These are the activations of a small neural network, seen along a few directions. Each row is one input.
In each table, some parts of the input vary, and every possible input appears once, in random order.
A made-up example of a description, with smaller parts first: one of 4 places along a line, together with either a single point or one of 11 places along a line or (one of 3 separate values, together with one of 8 places around a ring).
Shared parts are said once, and a part with two or three values counts as separate values.

Other details of the inputs shift rows strongly along two fixed directions, in all tables alike. That doesn't count.

Table:
R1: [ 3.22  4.03  1.67  0.08 -1.82  3.88  2.25  7.32 -6.80 -1.09 -1.09 -3.94]
R2: [ 3.79  8.86  1.27 -1.77 -5.04  3.12  1.43  4.52 -2.97 -0.63  0.11  0.57]
R3: [ 4.56  7.15 -0.08 -2.04 -4.84  5.14  1.82  4.31 -0.91  0.02  2.24  2.18]
R4: [-2.43 -4.13  4.68  1.85  6.00  1.48 -4.78  1.32  0.78  4.63  2.43 -2.09]
R5: [-1.45 -3.17  3.86  2.90  7.41  0.84 -3.67  0.83 -1.06  5.18 -0.36 -1.51]
R6: [-3.64 -2.44 -3.08  0.40 -1.99 -4.29  1.22 -3.04 -1.16 -4.05 -0.06 -2.82]
R7: [-0.41 -0.97  4.57 -0.39  4.83  0.95 -4.30 -1.26  3.43  4.76  2.13  2.53]
R8: [ 6.00  5.16  1.30 -0.61 -2.74  2.43  4.68  4.64 -6.12  0.66  0.77 -1.29]
R9: [-1.40  2.21  3.97 -0.66  3.96  0.25 -6.21 -1.03  2.63  4.01 -0.78  4.10]
R10: [-1.49  0.74  4.80 -0.24  4.59 -1.10 -5.68 -1.18  2.04  4.12 -0.31  1.91]
R11: [ 5.16  5.68  1.75 -2.02 -2.67  1.92  3.10  4.78 -4.94 -0.73 -0.93 -1.43]
R12: [-1.53 -2.47 -5.10  1.58 -0.81 -2.34  2.74 -4.11  0.10 -3.03 -1.07 -0.68]
R13: [ 6.16  7.00  0.00 -0.69 -3.36  3.65  3.54  4.06 -3.85  0.65 -0.10  0.34]
R14: [ 0.17  0.25  4.58 -0.66  6.07 -0.34 -4.36 -1.00  1.88  3.86 -2.14  1.92]
R15: [-1.36 -3.18 -4.84  1.56 -0.66 -2.74  2.85 -4.06 -0.73 -3.02 -0.83 -1.33]
R16: [ 4.60  5.00  2.13 -2.08 -4.65  2.17  2.12  5.80 -2.54 -1.29  1.39 -0.18]
R17: [-0.38 -0.27  3.75 -0.84  4.47  1.38 -4.58 -0.98  3.67  4.77  1.95  3.69]
R18: [-0.69 -2.72  5.18 -0.60  5.35 -0.53 -3.18 -0.51  1.43  5.10  2.98  0.30]
R19: [-2.47 -3.78 -2.85 -0.28 -2.43 -3.66  2.30 -1.07  0.42 -4.61  0.99 -2.04]
R20: [-2.49 -0.35 -5.53  0.03 -1.29 -1.49  0.71 -3.80  2.35 -4.72 -3.20  1.18]
R21: [-2.32 -3.32 -4.31  0.42 -2.43 -1.68  1.62 -3.49  1.51 -3.68  1.76 -0.81]
R22: [ 0.60 -0.55  2.73 -0.35  4.11  1.87 -3.91 -0.95  4.02  6.32 -0.74  4.56]
R23: [ 5.58  8.14 -1.08 -0.87 -3.37  4.39  2.80  3.88 -2.42  0.70 -0.44  2.08]
R24: [ 5.78  4.99  0.38 -1.38 -4.69  4.21  3.88  4.54 -2.61  1.51  0.42  0.74]
R25: [-2.33 -3.32 -3.36  0.25 -0.36 -3.62  2.43 -3.03 -1.41 -4.52 -1.85 -2.31]
R26: [-4.07 -5.50 -3.58  1.93 -1.93 -1.73  0.14  0.57 -0.28 -4.80  0.32 -4.73]
R27: [ 5.15  7.96  0.63 -2.24 -3.41  3.56  2.44  4.85 -3.41 -0.96 -1.57  0.99]
R28: [-1.64 -5.14 -3.89  1.03 -1.89 -2.38  3.97 -3.13  0.23 -2.02  0.03 -1.87]
R29: [-0.53 -0.83  4.84 -0.79  4.20 -0.76 -4.81  0.43  3.85  3.54  0.61  2.48]
R30: [-1.81 -4.36 -4.45  0.97 -2.02 -2.14  3.75 -3.08  0.94 -1.89 -0.18 -1.37]
R31: [ 1.72  4.18  2.04  0.40 -3.26  3.12  0.51  6.88 -6.71 -0.66  0.62 -4.13]
R32: [-1.72 -4.78  4.16  2.32  5.90  1.61 -2.97  1.42  0.40  5.92  0.09 -1.43]
R33: [-2.09 -2.21 -3.95  0.38 -0.78 -2.83  1.70 -3.53  0.29 -4.65 -2.49 -1.27]
R34: [-1.25  0.10  5.27 -0.18  4.49 -1.38 -5.22 -1.09  1.21  3.99 -0.10  1.15]
R35: [ 0.49 -2.43  4.13  0.07  5.00  0.14 -2.68 -0.85  2.62  6.55  0.09  1.92]
R36: [-2.84 -2.07 -4.16  0.02 -3.00 -2.17  0.57 -2.41  3.30 -5.10 -0.31  1.20]
R37: [-3.46 -2.11 -3.28  0.49 -2.30 -3.78  0.81 -3.41 -0.56 -4.22 -0.39 -2.00]
R38: [-1.93 -2.81 -5.60  0.84 -2.66 -0.72  2.64 -3.72  2.84 -2.24 -1.08  1.04]
R39: [-0.71 -2.19  5.65 -0.85  4.93 -1.77 -4.26  0.71  2.53  3.85  1.24  1.04]
R40: [-2.81 -1.63 -4.56  0.01 -3.24 -1.51  0.14 -2.66  3.84 -5.32 -0.66  2.04]
R41: [-2.22 -3.96 -3.75  0.37 -2.26 -1.85  2.02 -3.47  0.88 -3.66  1.99 -1.47]
R42: [-1.52 -0.74 -5.91  1.65 -1.45 -1.29  2.41 -3.97  1.33 -3.23 -1.51  0.76]
Each input here is: one of 6 places around a ring, together with either a single point or one of 6 places along a line.
Q: Changing only the place on the ring of 6 turns R8 into R18. The same change can be made to R12. Which row results?
A: R21
Q: Which other rows agree with R36 in the place on the ring of 6? List them by row number.
A: R16, R19, R26, R29, R39, R40
Q: Which other rows does R33 become when the place on the line of 6 takes its other values? List them by row number.
A: R11, R14, R20, R25, R27

Table:
R43: [-4.11 -4.57  2.62  0.93  3.49 -2.45 -3.47 -0.02 -0.18 -0.09  1.05 -2.84]
R44: [-0.84 -2.43  0.07  0.49  3.16 -0.32 -1.43 -3.32  3.83  3.07  0.12  2.58]
R45: [-1.28 -3.66  0.75  1.35  4.20 -1.02 -1.29 -2.56  1.42  3.26 -0.33  0.17]
R46: [-4.42 -2.56 -4.33  0.10 -1.36 -3.44 -0.73 -4.74  3.45 -4.69 -1.13  1.08]
R47: [-2.30 -0.49  1.08 -0.98  2.38 -1.83 -4.27 -3.15  4.59  0.78 -0.39  3.35]
R48: [ 4.43  3.39  3.76 -1.01  1.32  3.50  0.04  2.95 -0.60  5.01  0.65  1.76]
R49: [-1.06  1.85 -5.97 -0.27 -6.94 -0.87  3.63 -0.73 -1.10 -7.63 -0.88 -1.12]
R50: [ 4.93  4.31  3.28 -1.61  0.67  3.73 -0.29  2.51  0.79  5.17  1.25  3.64]
R51: [-3.00 -2.23  1.88  0.45  4.11 -2.60 -3.50 -1.51  0.42  0.43 -0.96 -0.73]
R52: [-0.96  1.24 -5.25  0.24 -5.89 -1.32  3.78  0.07 -2.59 -7.43 -1.11 -2.74]
R53: [-1.03  1.53 -5.62 -0.04 -6.41 -1.01  3.61 -0.20 -1.98 -7.47 -1.05 -1.91]
R54: [ 7.51  6.85  2.49 -0.93 -3.76  5.11  4.77  7.71 -6.50  2.20  0.71 -1.59]
R55: [-2.19 -6.29  1.43  1.88  3.48 -0.89 -0.95 -0.49  0.04  2.45  1.43 -2.83]
R56: [ 4.33  3.06  3.79 -0.61  1.56  3.41  0.09  3.50 -1.58  4.94  0.64  1.16]
Q: Describe the family of inputs behind these rows.
A: one of 2 separate values, together with either a single point or one of 6 places along a line
Q: Which other rows does R53 become when the place on the line of 6 takes its other values? List them by row number.
A: R46, R47, R49, R51, R52

Table:
R57: [ 2.32  3.46 -4.27 -0.27 -5.93  2.65  4.70  0.52 -1.76 -3.56  0.21 -0.41]
R58: [-2.10 -4.48 -4.74  1.36  0.39 -2.05  2.53 -2.97  0.29 -4.15 -0.77 -1.71]
R59: [-1.49 -1.15  3.57  0.09  5.56  0.70 -5.40 -1.82  3.88  4.91  0.45  2.51]
R60: [-0.58 -0.82  3.54 -0.07  6.50 -0.04 -4.19 -2.81  2.94  5.41 -0.61  2.76]
R61: [ 6.28  6.23  5.64 -2.67 -0.15  2.35 -0.32  4.73 -1.38  4.51  0.15  2.57]
R62: [-5.71 -5.77 -3.25  1.72  0.50 -5.15 -0.23 -4.80  0.64 -4.15  0.48 -2.90]
R63: [-3.62 -4.13 -5.51  0.37 -0.26 -3.43  1.55 -6.37  2.97 -3.28 -0.76  0.97]
R64: [ 1.92  3.02 -1.86 -0.28 -6.93  1.16  5.15  4.71 -5.48 -4.42 -0.93 -4.08]
R65: [ 2.90  2.06  5.85 -0.35  1.34  3.56 -1.45  5.99 -2.39  5.46  0.82 -1.05]
R66: [-5.05 -4.12 -4.56  0.19 -1.05 -3.34 -0.59 -5.19  3.62 -4.44 -0.34  0.75]
R67: [-3.80 -4.98  5.24  0.93  6.90 -1.44 -6.06 -0.40  2.13  5.16 -0.57 -0.51]
R68: [ 3.05  3.84 -2.44 -0.81 -5.64  1.61  4.93  4.52 -4.51 -5.97 -0.10 -2.92]
R69: [ 2.35  3.99 -3.75 -1.63 -5.82  0.13  4.62  0.64 -2.24 -4.41 -0.41 -0.13]
R70: [-2.62 -2.57 -3.90 -0.19 -2.65 -3.65  1.18 -3.76  2.79 -4.50 -1.08  0.74]
R71: [-2.27 -2.56  2.74  1.44  7.28 -0.12 -5.53 -2.88  4.10  6.15 -0.65  3.08]
R72: [ 4.62  3.26  5.71 -0.57  0.66  4.45  0.27  6.56 -3.66  5.89  0.66 -0.94]
R73: [-2.38 -4.85  4.63  1.34  7.52 -1.35 -4.71 -2.30  1.84  6.09  1.97  0.13]
R74: [ 3.04  2.40 -2.85  0.22 -6.47  1.94  6.60  3.83 -5.72 -3.06 -0.67 -3.69]
R75: [ 3.94  5.77  4.46 -0.75  2.17  2.56 -2.21  3.58 -1.74  4.76 -0.97  2.02]
R76: [-3.34 -5.48 -5.21  0.94 -1.33 -3.11  1.57 -5.81  4.41 -2.78 -0.40  1.25]
R77: [ 4.40  2.47  4.93 -0.57  3.14  3.95 -0.80  5.10 -1.69  4.47  1.25  0.31]
R78: [ 4.40  7.48  5.13 -1.17  0.43  3.39 -2.03  5.46 -2.36  3.80 -0.48  1.68]
R79: [-3.12 -4.90  4.93  1.26  7.13 -1.54 -5.75 -1.80  2.38  5.49  2.40 -0.11]
R80: [ 3.64  4.71  4.96 -2.09  0.88  3.44 -2.08  3.97  0.26  4.72  1.81  2.54]
R81: [ 2.35  2.44 -3.65 -0.91 -7.31  1.25  4.44  1.70 -0.30 -3.86  0.88  0.23]
R82: [-4.79 -3.47 -4.50 -0.03 -0.57 -4.31 -0.21 -5.57  3.25 -4.62 -0.95  0.60]
R83: [-3.99 -4.55 -5.60  0.66 -0.65 -2.68  1.15 -5.94  3.67 -3.05 -0.13  0.88]
R84: [ 3.93  4.39  5.94 -2.18  0.33  2.41 -2.34  4.45  0.48  4.14  1.01  2.76]
R85: [-5.09 -3.76 -4.52  0.92 -0.56 -2.52 -1.02 -5.42  3.27 -4.37 -0.91  0.18]
R86: [-3.01 -5.02 -5.03  0.68 -0.92 -3.87  1.90 -6.11  3.75 -2.97 -1.08  1.25]
R87: [ 2.75  2.83 -2.33 -0.23 -6.43  1.13  5.83  3.98 -5.92 -3.67 -1.26 -3.96]
R88: [-0.92 -1.02  2.92  1.02  6.67 -0.23 -4.55 -2.20  2.62  5.77 -1.26  2.96]
R89: [ 3.02  6.45 -3.05 -1.33 -7.37  2.06  4.46  2.57 -3.50 -5.35 -0.44 -0.91]
R90: [-4.57 -6.60 -4.77  1.89  0.93 -2.40  0.23 -3.51  2.61 -4.21  0.08 -1.72]
R91: [ 2.77  3.35 -2.62 -0.56 -6.20  2.55  4.70  4.93 -4.24 -5.96  0.56 -2.74]
R92: [-3.86 -1.91 -4.88  1.59 -1.95 -1.61 -0.20 -3.04  1.64 -4.19 -1.42  0.07]
R93: [-3.52 -4.36  5.59  0.87  7.10 -2.13 -6.34 -1.51  1.92  4.64  1.81 -0.26]
R94: [ 4.50  3.50  5.49 -1.26  3.46  2.36 -1.22  5.07 -2.62  3.64  0.07 -0.04]
R95: [ 3.34  3.12 -2.65  0.10 -6.56  1.35  6.57  2.84 -6.04 -3.76  1.67 -3.50]
R96: [-3.22 -4.09 -3.50  1.36 -0.71 -4.01  1.61 -3.77 -1.14 -3.70  0.36 -3.04]
R97: [ 4.35  6.25  4.35 -0.57  0.06  4.91 -1.72  5.48 -1.42  4.70  0.66  1.94]
R98: [-0.80 -0.44  3.84 -0.46  6.52 -0.92 -5.01 -2.66  2.63  4.69 -1.08  2.43]
Q: Changing only one part turns R81 into R61. The same change can be made to R59. Which row results?
A: R98
Q: Describe the family of inputs behind these rows.
A: one of 6 places around a ring, together with either one of 3 separate values or one of 4 places along a line
Q: Start at R88 and move only the place on the line of 4, one step at a time. The first step leads to R60. Which rows follow, in order?
A: R63, R86
Q: Which other rows agree with R67 in the place on the ring of 6? List them by row number.
A: R66, R84, R85, R91, R92, R93
Q: Which other rows agree with R83 in the place on the ring of 6? List them by row number.
A: R57, R71, R72, R73, R76, R77

Table:
R99: [-1.01  0.55 -4.09 -0.27 -1.91 -1.87  1.75 -3.22  0.34 -3.33 -1.73  0.55]
R100: [-0.02 -2.86  0.90  0.19  2.16 -0.03 -0.01 -0.74  1.20  2.12  0.63  0.04]
R101: [-1.27  0.48  1.28 -0.77  0.51 -0.91 -2.59 -1.41  2.57  0.15  0.57  1.83]
R102: [-0.75 -2.04  0.66  1.60  3.04 -0.16 -0.69 -0.90 -0.61  2.46 -0.66 -1.04]
R103: [-0.07 -1.05  0.15  1.04  2.65 -0.30 -0.87 -1.55  1.21  2.22 -1.18  1.32]
R104: [ 3.06  5.73 -3.92 -0.88 -7.69  2.01  4.84  3.91 -3.88 -6.25 -0.58 -1.55]
R105: [ 3.06  4.71  4.35 -0.71  0.31  3.04 -1.05  5.72 -3.94  1.70  0.42 -1.33]
R106: [-1.28  1.06  0.71 -0.38  1.88 -0.16 -2.85 -1.34  2.05  0.17 -0.97  1.97]
R107: [-0.81 -1.38 -0.55  0.03 -0.38 -0.26 -0.48 -0.25  1.89  0.21  1.04  0.98]
R108: [-1.82 -1.78  2.31  0.24  1.55 -1.29 -2.50  0.13 -0.06  0.34  1.23 -1.26]
R109: [-2.03 -1.79 -0.58 -0.07 -1.50 -1.71 -0.20 -0.70  0.44 -2.67  0.38 -1.26]
R110: [-1.67 -2.84  1.17  0.69  1.67 -0.20 -1.54  0.18  0.62  1.75  1.61 -0.95]
R111: [ 4.54  5.49  0.81 -0.93 -1.60  3.31  1.57  2.43 -1.63  2.24 -0.62  1.60]
R112: [-1.70 -0.91  0.32  0.21  1.06 -0.66 -1.42 -0.14  0.06 -1.28 -1.09 -0.60]
R113: [ 4.51  3.77  3.29 -0.42  0.13  3.26  0.93  4.21 -2.93  3.73 -0.63 -0.20]
R114: [ 0.31 -0.98  0.09 -0.30  1.67  0.51 -0.47 -2.13  2.58  2.10  0.71  2.36]
R115: [-0.54 -0.20 -0.73 -0.13  1.37 -1.89 -0.31 -1.56  0.28 -0.30 -1.40  0.48]
R116: [ 3.59  4.81  2.70 -1.69 -1.90  3.63 -0.16  3.67 -0.22  2.72  1.70  2.26]
R117: [-0.27 -3.00  2.30  0.82  3.95  0.18 -1.13 -0.35  0.62  3.61  1.47 -0.55]
R118: [-1.87 -2.58 -4.50  0.59 -4.69 -0.64  3.36 -0.81  0.01 -4.48  0.60 -1.69]
R119: [ 0.40 -1.77 -0.86  0.31  0.55 -0.09  0.96 -1.13  1.55  0.57  0.76  0.88]
R120: [-1.46 -1.23 -3.05  0.30 -1.34 -2.14  2.28 -1.76 -1.25 -3.27 -1.73 -1.62]
R121: [-1.67 -0.70 -4.24 -0.09 -4.93 -2.06  2.05 -1.31  0.37 -5.88  0.24 -1.06]
R122: [-1.24 -1.48  1.50  0.61  3.45 -1.56 -1.47 -0.94 -1.29  1.35 -0.74 -1.16]
Q: Describe the family of inputs behind these rows.
A: one of 4 places along a line, together with one of 6 places around a ring
Q: Changing only the place on the line of 4 turns R111 into R103. The same change can be made to R114. Which row results?
A: R119
Q: Which other rows does R115 become when the place on the line of 4 takes its other values? List them by row number.
A: R99, R120, R122
Q: Which other rows does R122 become when the place on the ring of 6 takes its other values? List them by row number.
A: R102, R105, R108, R110, R117
